Each row below holds a small network's activations on one input, seen along a few directions.
In each table, some parts of the input vary, and every possible input appears once, in random order.
A made-up example of a description, with smaller parts first: one of 2 separate values, together with either a single point or one of 9 places around a ring or (one of 5 places around a ring, together with one of 6 places along a line).
Shared parts are said once, and a part with two or three values counts as separate values.

Other details of the inputs shift rows strongly along two fixed directions, in all tables alike. That doesn't count.

A family of inputs:
row 1: [ -1   2  -3 -27  -1  10   1 -16 -14   2   7  -8]
row 2: [  0 -36  -7  25  14  -9  17  31  11  -6 -18  28]
row 3: [  3  29  19 -36   0  15  -9 -26 -18  16 -21 -22]
row 4: [ -5 -24  12  30  10 -28  10  33  17   4 -18  18]
row 5: [  3 -13 -12  -2  -1  -3   1   0  -4  -5   8   2]
row 6: [ -4 -36   1   0  22  -8   3  22  -8   4 -28  10]
row 7: [  6   8 -10  35 -17 -16  10  -1  20 -12  26   5]
row 8: [ 2 11  8  6 -7 -7 -1  5  8  3 -8  4]
row 9: [  6  38 -10  13 -30   2 -15 -32   7 -17  41 -10]
row 10: [  9  25 -14  34 -37  -5  -7 -18  24 -23  30   8]
row 11: [ -2 -14   3 -19  30   7   4  10 -22  10 -20  -3]
row 12: [  2  -9  11  15  20 -14   8  15   1   9 -13   2]
row 13: [  1   5 -26  20 -33   9   0 -10  18 -22  51   8]
row 14: [ -3 -17   4 -28  19  -1   4  15 -18  15 -18  -3]
row 15: [ -3  -5   3 -23  12  20  -7   0 -17   8  -1  -9]
row 16: [ -3  19   9  -9  -5  12 -11 -11  -6  11  -2 -18]
row 17: [ -8   5  -3 -23  -3  15  -4 -16 -13  -3  -1  -5]
row 18: [ -6 -38  -8  26  16 -12  16  31   8  -7 -14  23]
row 19: [  3  14  12 -20   3  -6  -2  -2 -11  17  -7 -17]
row 20: [ 3  0  6  8 -3 -5  0  3  7 11  7 -7]
row 21: [  0  -6 -17  25 -22  10   1   5  20 -19  22  19]
row 22: [ -6 -37  -1  19  17 -18  10  35  10  -3  -4  27]
row 23: [ -2   5  -1 -27   2  13  -5   0 -14   4 -14   0]
row 24: [  1  10 -11 -32   6  16   0  -9  -2  -7   0 -14]
row 25: [  0 -15  16  13  16  -8   0  17   6  15  -8   2]
row 26: [ -4 -11  -3  54 -20 -25  10   7  37 -20  20  26]
row 27: [  0  24  11 -14   0   0 -10 -10  -9   9   4 -13]
row 28: [  1 -30  10  34  12 -28   7  27  14   2 -21  15]
row 29: [  4  28  16 -32   0  24 -14 -18 -17  21 -18 -25]
row 30: [  3  -1  -3 -23   5  13  -8  -6 -17   3 -17  -3]
row 31: [  2  11 -32  22 -28   3   6 -14  14 -27  47   8]
row 32: [  5  -6   9  15  12  -9   9  15   5   8 -26   6]
row 33: [ -2 -25   3  -1   9  -1   8  12   2   0 -19  18]
row 34: [ -7  35 -27  -1 -41  16 -12 -28   5 -28  46  -1]
row 35: [  0 -35   4  -1  28  -9   3  22  -9   6 -20  11]
row 36: [  8  25  11 -36   4   6 -12 -22 -26  18 -10 -33]
row 37: [ -5  -3   5 -26  12  11  -2 -10 -17   5  -4  -4]
row 38: [  0  28 -16  37 -31  -4   0 -16  22 -23  34   3]
row 39: [  6  34  -9  -2 -18   3  -2 -21  19 -15  21 -16]
row 40: [ -1 -14  19  10  16 -17   6   9   5  10 -12   6]
row 41: [ -7  -5   1 -22   6  21  -6   0 -16   6  -9 -10]
row 42: [  3  24  17 -38   4   8  -5 -26 -21  20  -9 -29]
Each input here is: one of 2 separate values, together with either a single point or (one of 4 places along a line, together with one of 5 separate values).
The inputs of row 41 and row 16 match in every part but the choice among 2 separate values. If row 14 is changed in the same way as row 41 into row 16, which row does it become?
> row 19
The inputs of row 29 and row 21 match in every part but the choice among 2 separate values. If row 27 is changed in the same way as row 29 into row 21, which row does it become?
> row 22
Change only the place on the line of 4 in row 33. List by row number the other rows that result.
> row 1, row 17, row 37
Change only the choice among 5 separate values in row 42. List by row number the other rows that result.
> row 7, row 19, row 20, row 36

A family of inputs:
row 43: [ 12   3  -6 -12   5  20  -4  -8   0   0  -7  -8]
row 44: [ -8 -22  32   9  22 -17   8  33  11  23 -26  14]
row 45: [  8  13 -14  -6  -2   5   0 -10  -4   1  47 -28]
row 46: [ -1 -16  15  39  -7 -20   9  20  16  10   0  22]
row 47: [  3  17  -8  -4 -25 -10  -3 -23  -1  -7  10  -8]
row 48: [  8  -3   4 -12  -2  11  -6 -19 -10   2  -4   0]
row 49: [ -2  20  19 -23  10 -10   5  -7  -3  11 -15 -11]
row 50: [  8  -9  10 -38  18  -4   2  -3 -26  17 -33  -4]
row 51: [  2  15 -10   3 -14  12 -19  -6  -7  -9  18   5]
row 52: [ -3 -17  -3  27  -8 -34  10  16  33 -16   4  19]
row 53: [  1  15  -4 -10   2  -9  -8  -6 -12  -2 -13 -14]
row 54: [  2  -8  15 -13   6   3  -5 -12 -14  15 -25 -14]
row 55: [  3  -7   2  45  -7 -11  11  29  30   2   7  17]
row 56: [  2 -44   9  13  24 -28  14  21  -5  17  12   3]
row 57: [ -3  20  -5  12 -29   4 -10 -27  24 -21  30  -5]
row 58: [  6  17 -14  10 -11  13 -15 -22   0 -19  19   2]
row 59: [  8  14  13  -6  14  13   5  -5  -3  16 -20 -20]
row 60: [  7 -30  -2  18   8  -4   4  38  15   5 -11  21]
row 61: [ -6 -20  11 -31  23  18   6  -5 -30  16 -33  -5]
row 62: [  0 -26 -20  16   8  -9  25  28  14 -14  -6  18]
row 63: [ -3 -33  15  18   1 -18   1  25   3  15 -20  13]
row 64: [ -7   7 -14  -1   2  20  -5 -14 -13 -14   5  -2]
row 65: [ 10  28  -2  -1  -3  -3  10  -4   6   2  -1 -13]
row 66: [  8  15 -11  -7  -8  -3   2  -3   5  -3  -4 -16]
row 67: [  3 -20  18  34   7 -17  14   9  13   8 -13  15]
row 68: [  3  19  -9   1 -24  14 -12  -3   7   0  12 -13]
row 69: [ -4   8   4   0  -2   2 -18   4 -12   6  -9  -9]
row 70: [-10   4  -5 -30   3   5   7  -7  -6  -8  -1   0]
row 71: [ -5 -37  -7  12   7 -19  23  21   2  -6 -13  26]
row 72: [  7  18 -15  -9  -3  -1  -8 -12 -10 -14   6  -1]
row 73: [ -8 -21  10  20  -6 -17  -2  24  22   0  -1  16]
row 74: [  6   7  -3   0  -4  12  -3  -7   6   1  -7 -17]
row 75: [ -2   1 -15 -10   3  27   5  -6  -4  -4  -2  -6]
row 76: [  1   5  26 -11  34   5  -3   0 -24  22 -40 -18]
row 77: [ -6 -26 -18  31  -7   4  13  32  21 -11  11  25]
row 78: [-11 -18  13 -35  14  17  -1   7 -34  23 -27  -1]
row 79: [ -1 -32  -3  25  27 -26   6  25  -2   4  18   2]
row 80: [ 14  17 -20 -10 -11   5   2  -9   5 -12  11  -3]
row 81: [  3 -20 -10  23  -6 -28  11  15  34 -23  13  33]
row 82: [  2   8  -2  -6  -9  11  -8 -20  12 -14  17   4]
row 83: [  5  12 -10   6 -34  10 -13 -17   3  -9  32  12]
row 84: [ -4  -4  11 -33  22  -3  -3  -6 -15  18  19 -24]
row 85: [  2  28   6  -7   9  -8  -1  -8 -14   6 -13 -13]
row 86: [ -2  40  -6  28 -29   4 -14 -15   8 -11  34  -1]
row 87: [ -2  33   3  18 -24   4  -3 -28  24 -15  33  -2]
row 88: [ -2  -1  11 -26   3  10 -13   2  -5   8  -4   3]
row 89: [-12 -10   8 -30  18  18   2  -6 -10   3 -17  -4]
row 90: [  0   9   0   8  -1   4 -12 -12  -5  -6  -5 -12]
row 91: [ -6   5 -11 -22  14   5   2  -1 -25  -6 -14  -4]
row 92: [  4  10  21 -22  14 -11   8  -7 -20  24 -29 -13]
row 93: [-12  17 -25  15 -26  17 -11  -8  -2 -22  35  10]
row 94: [-16   3  -5 -12 -14  16  -5  -2   3  -8  19   8]
The inputs of row 84 and row 56 match in every part but one. If row 49 is changed in the same way as row 84 into row 56, which row does it become?
> row 92
Describe the family of inputs behind these rows.
> one of 4 separate values, together with either a single point or (one of 3 separate values, together with one of 4 places along a line)
List by row number the other rows that have the choice among 4 separate values in common with row 60.
> row 43, row 45, row 55, row 59, row 62, row 65, row 66, row 68, row 74, row 75, row 77, row 80
Change only the choice among 3 separate values in row 51. List by row number the other rows that result.
> row 58, row 72
Change only the choice among 3 separate values in row 50. List by row number the other rows that result.
> row 48, row 83
Change only the choice among 4 separate values in row 53. List by row number the other rows that result.
> row 47, row 52, row 66

A family of inputs:
row 95: [ -1  10  26 -32  21   7 -13   3 -31  34 -25 -26]
row 96: [ -1 -18   3  16   6   4   4  23  13   5  -7  10]
row 97: [ -2 -12   4  19  -7 -26   5  12  17  -3  15  15]
row 98: [ -4 -19   0  18   3   2  -3  21   1  -1 -17  18]
row 99: [ -5  22 -12 -19 -24  16 -11 -24  -8 -15  12   2]
row 100: [ -1  25  -8  16 -28  17 -13 -29   4 -12  40  -5]
row 101: [  1 -15 -20  19   0  -9   8  13   7 -18   0  17]
row 102: [  7  23  27 -34  20   6  -1 -11 -17  23 -59 -24]
row 103: [ -1  17  -1 -14 -17  10  -7 -33  -5  -6  25  -7]
row 104: [ -4 -26  11 -15  18  -2  10  21   3  11 -24   8]
row 105: [  4 -13  -1  16  13 -26  10  19   6   2   4   2]
row 106: [  4  25 -19 -16 -10  17   0 -18  -1 -11  22 -17]
row 107: [  3 -18 -10  26   6 -15  11   4  10 -10  14   8]
Describe the family of inputs behind these rows.
> either a single point or (one of 3 separate values, together with one of 4 places along a line)
Change only the choice among 3 separate values in row 97. List by row number the other rows that result.
> row 95, row 105
Change only the choice among 3 separate values in row 99. List by row number the other rows that result.
> row 98, row 101
